These are the activations of a small neural network, seen along a few directions. Each row is one input.
In each table, some parts of the input vary, and every possible input appears once, in random order.
Descriptions start from the smaller parts, as in this example, which fits no table here: one of 2 separate values, together with either a single point or one of 11 places around a ring or (one of 5 places around a ring, together with one of 6 places along a line).
Shared parts are said once, and a part with two or three values counts as separate values.
In the rows, 128 means zero.

Rows:
x1: [153 125  83 190 109 143  90  62 163 130 144 101 116 161 137 159  62 172
 122 182]
x2: [125  96 133  85 162  68 204 176  80  94 175 133 149  99 167  80 139  91
 122  70]
x3: [127 121 117  61 159  92 184 162  87  87 104 137 160  94 151  93 189 115
 141  60]
x4: [137 128  96 167  80 147  84  87 156 164  78 103 114 154 104 150  87 176
  98 176]
x5: [ 43 208 215 169 232 162  53 161 124 135 133 157 109 140  79 152 205  76
 134 102]
x6: [142 128 123 146  47 155  97 102 161 163 130 162 105 170 108 134  68 171
 124 193]
x7: [ 35 202 213 179 240 160  64 159 138 116 170 171 111 143  93 131 170  65
 158 125]
x8: [135 152 123 138  39 141 115 118 165 164 134 122 115 160  97 154  75 158
 141 219]
x9: [165 133 108 174  96 150  83  71 142 158  83  88 106 144 127 176  82 174
 102 172]
x10: [157 126 105 183 102 149  93  70 154 138 122 101 109 148 140 156  46 163
 128 194]
x11: [133 104 135  75 155  69 193 177  67 113 135 120 146  96 152 101 173 100
  95  48]
x12: [131  92 115  41 157 127 160 163 119 106 115 143 179  62 152 107 201  99
 168  43]
x13: [122  97 165 109 199  95 210 179  82  79 186 135 127  96 158  75 174  50
 129  62]
x14: [131 104 166  99 192  96 199 180  69  98 146 121 124  94 143  96 207  59
 104  40]
x15: [122  85 113  50 163 126 171 162 132  87 155 156 181  65 168  86 167  89
 194  66]
x16: [118 114 116  71 165  91 194 160 100  68 143 150 162  97 166  73 155 105
 167  82]
x17: [150 134 126 136  41 156  87 103 149 182  92 148 102 166  93 155 103 182
  98 171]
x18: [130 121  93 176  87 146  94  85 167 145 116 117 117 159 118 129  51 165
 123 199]
x19: [143 158 127 129  32 142 105 119 153 182  95 108 112 156  83 175 110 169
 115 196]
x20: [161 131  86 181 102 144  80  64 151 150 106  88 113 156 124 179  97 183
  97 160]
What do these inputs look like to the network? -> one of 2 separate values, together with either a single point or one of 4 places along a line or one of 5 places along a line
Changing only the choice among 2 separate values turns x19 into x8. The same change can be made to x17. Which row results? -> x6
Which other rows does x12 become when the place on the line of 4 takes its other values? List them by row number. -> x3, x11, x14

Rows:
x21: [111 144  93 118  81 143 101 113 181 133 112 161 139 146 112 117 101 173
 163 179]
x22: [138 142 137 101  68  88 179 151 111 129 147 134 128 137 134 116  87 138
 131 170]
x23: [ 83 178 139 145 147 167  60 127 158 133 140 170 139 152 103 143 127 132
 169 153]
x24: [119 149 104  71  86 126 125 132 152 117 113 154 160 114 136 123 107 157
 194 163]
x25: [145  95 124  86 132 166 134 124 158 112 155 154 151  95 143 128 164 107
 185 101]
x26: [171 104 126  94 121 135 152 134 111 137 110 110 126 103 134 155 198 121
 107  67]
x27: [ 96 139 167 130 175 176  83 131 167 130 140 173 134 110 120 132 148 101
 160 110]
x28: [ 95 154 182 133 140 110 165 177  98 118 150 149 103 150 104  91 139  86
 125 139]
x29: [123 142 172 136 166 138  96 137 117 153  95 131 108 117 106 160 183 114
  84  81]
x30: [ 80 125 128  70 145 132 131 163 141 106 145 161 170  94 131  99 160 115
 185 102]
x31: [104 118 159 102 128  90 181 188 103 120 178 140 133 120 130  90 142  97
 127 108]
x32: [102 163 119 192 191 116  87  96 115 103 144 117 122 162 139 139 103 132
 119 135]
x33: [143  97 118 133  93 186  83 101 169 155 122 153 129 125 131 133 104 153
 163 154]
x34: [142 133  85 121 133  83 161 108 110  88 116 102 151 125 168 120  78 164
 143 144]
x35: [125 136 125 144  64 105 154 127 138 143 147 141 104 169 109 113  82 153
  99 187]
x36: [142 147 135 152 116 149  92 113 139 167  89  75 116 123  93 188 154 134
 104 137]
x37: [116 142 128 148 127 184  77 111 189 148 132 120 139 118 112 163 121 120
 181 170]
x38: [118 127 142 178 221 125 108 104 123 103 145 120 113 115 158 125 125 101
 109  95]
x39: [ 99 167 168 168 132 125 109 142 115 146 174 147  96 178  97 136 107 112
 110 161]
x40: [ 74 164 151 107 156 153 116 156 138 103 117 172 144 123 108 101 158 104
 182 132]
x41: [138 127 107 192 171 137 103  84 146 112 137  64 121 126 147 159  95 121
 126 154]
x42: [135 151 104 122  70 111 119 113 132 154  69 115 121 155  97 141 134 187
  85 145]
x43: [158  90 147 158  75 148 133 119 125 161 158 132  89 146 128 127  85 131
  97 162]
x44: [108 132 133  78 137  99 148 173  93 135  99 119 150 105 125 124 197 128
 108  73]
x45: [172  86  98 136 179 121 163 103 115  84 161 101 136  99 179 121 139 112
 132  85]
x46: [110 181 148 149 138 128  73 127 108 155  96 127 118 160  84 169 162 145
  94 124]
x47: [166 105 124 139  80 155 101 105 119 174  79 108 104 129 115 158 136 167
  85 117]
x48: [116 130 195 154 159 133 129 151 126 142 174 149  87 135 116 123 128  81
 101 117]
x49: [130 127  76 165 125  99 134  84 139  99 115 107 128 158 145 116  72 177
 111 159]
x50: [171  73  67 119 139 106 163 104 117 100 125 106 153 110 168 105  89 131
 120 103]
x51: [145  84  91  69  91 147 129 124 159 131 120 159 164 103 136 109 117 124
 173 122]
x52: [170  95  96  77  80 120 150 133 112 156  76 114 142 111 128 134 150 139
  94  86]
x53: [167  89 153 117 112 125 182 148 119 122 190 132 112 117 142 119 146  88
 124 107]
x54: [102 167 158 112 148 116 129 162  89 130  71 129 123 135  96 125 195 116
 106 105]
x55: [165  79 122 100  72 109 180 147 119 140 155 139 129 124 136 102  99 105
 110 128]
x56: [164  83  98 179 136 142 111  76 126 116 128  98 114 133 165 130  76 156
 107 136]
x57: [144 158 113  76  75  97 145 136 105 143  69 109 144 125 126 146 140 172
 115 131]
x58: [133 133 156 171 110 144 126 128 145 156 166  97  96 140 107 156 101  99
 118 178]
x59: [ 96 151 128 158 203 102 146 129  95  81 120 121 128 131 144  94 135 106
 135 115]
x60: [107 114 103 123 195  85 164 141  97  86 148 111 157 100 167  92 136 120
 138  85]
What do these inputs look like to the network? -> one of 4 separate values, together with one of 10 places around a ring
Changing only the choice among 4 separate values turns x59 into x28. The same change can be made to x34. Which row results? -> x22
Which other rows does x42 become when the place on the ring of 10 takes its other values? List them by row number. -> x26, x29, x36, x44, x46, x47, x52, x54, x57
Which other rows does x21 become when the place on the ring of 10 takes its other values? List them by row number. -> x23, x24, x25, x27, x30, x33, x37, x40, x51

Rows:
x61: [160 111 103  94  66 120 145 126 125 149  95 118 134 124 125 135 127 158
 112 130]
x62: [113 146 151 185 158 145  95 112 137 132 149 124 102 149 118 142 110 116
 118 151]
x63: [159 100  91 119  97 129 136 104 139 128 119 115 138 121 146 130 102 152
 132 137]
x64: [153 109  88 134 107 109 146 103 126 117 123 106 133 132 151 123  88 155
 120 144]
x65: [108 151 144 162 150 157  81 114 149 137 129 133 118 140 111 147 127 125
 136 145]
x66: [103 160 141 177 160 137  91 112 136 126 132 125 113 151 116 140 113 129
 124 152]
x67: [ 82 142 179 102 223 114 154 185  94  92 158 152 141  96 134  98 205  57
 147  54]
x68: [100 162 155 133 116 151  93 138 146 149 124 151 120 145  95 141 137 128
 139 153]
x69: [164  95  98 142 105 116 150 103 128 123 141 106 123 130 152 125  85 142
 114 142]
x70: [150 110 103  91  64 123 148 129 137 140 113 133 140 125 129 123 111 154
 135 145]
x71: [109 162 156 137 118 148  89 135 135 159 106 137 114 144  91 154 152 133
 117 138]
x72: [133  89 125  60 171  86 207 175  84  83 147 137 161  79 169  78 179  85
 141  45]
Changing only one part turns x62 into x69. The same change can be made to x68. Which row results? -> x70
What do these inputs look like to the network? -> one of 2 separate values, together with either a single point or one of 5 places along a line

Rows:
x73: [ 98 134 136  83 201  77 183 177  75  78 133 134 157  98 151  85 188  88
 135  54]
x74: [148  98 125 152 113 122 146 116 122 130 144 127 108 141 140 109  90 127
 103 140]
x75: [138 108  94 107 111 142 115 109 152 123 125 146 150 120 142 123 112 152
 157 129]
x76: [134 145 108 123 106  90 150 126 112 123 123 106 133 141 133 134 110 154
 116 145]
x77: [120 100 156 107 206 104 185 169  91  84 178 137 136  92 161  87 175  62
 135  54]
x78: [153 100 114 152 135 136 138 106 136 120 140  98 122 117 148 133 101 118
 131 140]
x79: [105 165 126 147 154 125 110 121 129 119 101 106 131 133 118 139 131 132
 135 146]
x80: [134 130  87 130 137 112 117 101 122 113 100 115 144 130 145 130 116 166
 122 120]
x81: [134 111 115 107  82 128 144 131 139 132 124 154 132 135 127 102 101 143
 137 149]
x82: [153 107 127 118  82 129 138 129 120 156 104 129 113 134 117 127 128 142
  93 125]
x83: [104 174 137 140 130 104 122 135 117 127 128 119 124 151 112 141 125 140
 120 151]
x84: [130 139 146 137 127 157 102 127 140 151 104 112 119 121 106 158 155 118
 126 131]
x85: [130 134 136 136 135 158  82 115 139 150 108 134 123 129 114 157 155 137
 118 110]
x86: [154 110 124 145 111 116 149 120 125 129 167 110 115 135 143 134  95 125
 116 145]
x87: [ 98 161 137 146 132 111 119 133 114 127 105 135 116 157 109 117 119 143
 108 146]
x88: [124 140 153 162 136 129 122 128 131 134 172 124 107 145 122 141 111 111
 120 150]
x89: [158 103 106 118 111 143 109 105 135 145 103 121 132 118 133 149 140 151
 112 105]
x90: [138 113 105 107 103 141 135 121 153 123 121 123 146 111 136 124 112 133
 165 149]
x91: [159 119 126 112  80 123 142 131 123 155 126 111 121 128 120 152 133 139
 106 129]
x92: [108 143 133 125 127 155 108 129 158 129 126 137 137 121 117 131 127 119
 170 154]
x93: [124 126 133 170 167 151  92 103 142 125 149 133 118 135 134 139 117 123
 127 125]
x94: [124 135 157 136 106 143 111 138 124 160 108 141 104 144  97 135 143 129
  99 130]
x95: [124 130 143 170 160 149 111 115 143 126 145 111 113 127 127 140 116 104
 135 145]
x96: [108 138 123 125 135 156  88 118 157 129 130 159 141 129 124 130 127 138
 162 135]
x97: [118 127 154 169 137 135 118 126 128 134 149 140  99 150 118 117 105 114
 108 145]
x98: [102 111 146  60 174 109 180 186 107  89 157 163 164  83 150  79 183  77
 170  63]
x99: [153  95 104 153 142 138 119  93 136 119 144 119 127 125 155 131 102 137
 122 120]
x100: [130 148 156 129 104 136 114 140 127 160 132 125 113 139 100 159 149 126
 111 135]
x101: [109 152 144 118 104 135 120 142 146 136 152 150 131 139 111 133 121 127
 154 160]
x102: [129 133 108 130 108  97 146 124 109 124 100 123 125 146 131 109 105 157
 103 141]
x103: [139 123 115 101  80 122 147 134 141 131 146 136 140 130 131 126 106 140
 149 154]
x104: [126 108 160  71 174 111 175 180  87 112 134 140 143  84 139 106 210  75
 126  39]
x105: [103 140 144 124 106 142 116 140 143 137 129 167 122 145 108 109 115 129
 142 155]
x106: [105 160 116 147 162 127  90 110 128 118 105 128 135 142 125 138 131 151
 127 125]
x107: [134 135  98 130 129 111 137 113 123 114  96  93 140 122 139 132 116 147
 130 140]
x108: [158 109 117 118 103 142 129 117 135 146 100  98 128 110 126 150 140 132
 120 125]
What do these inputs look like to the network? -> one of 4 separate values, together with either a single point or (one of 2 separate values, together with one of 4 places along a line)
Changing only the choice among 4 separate values turns x83 into x100. The same change can be made to x76. Which row results? -> x91
Which other rows does x102 become when the choice among 2 separate values takes its other values? List them by row number. -> x87
Which other rows agree with x99 in the choice among 4 separate values? List them by row number. -> x74, x77, x78, x86, x88, x93, x95, x97
Which other rows does x82 become when the choice among 2 separate values takes its other values? List them by row number. -> x94
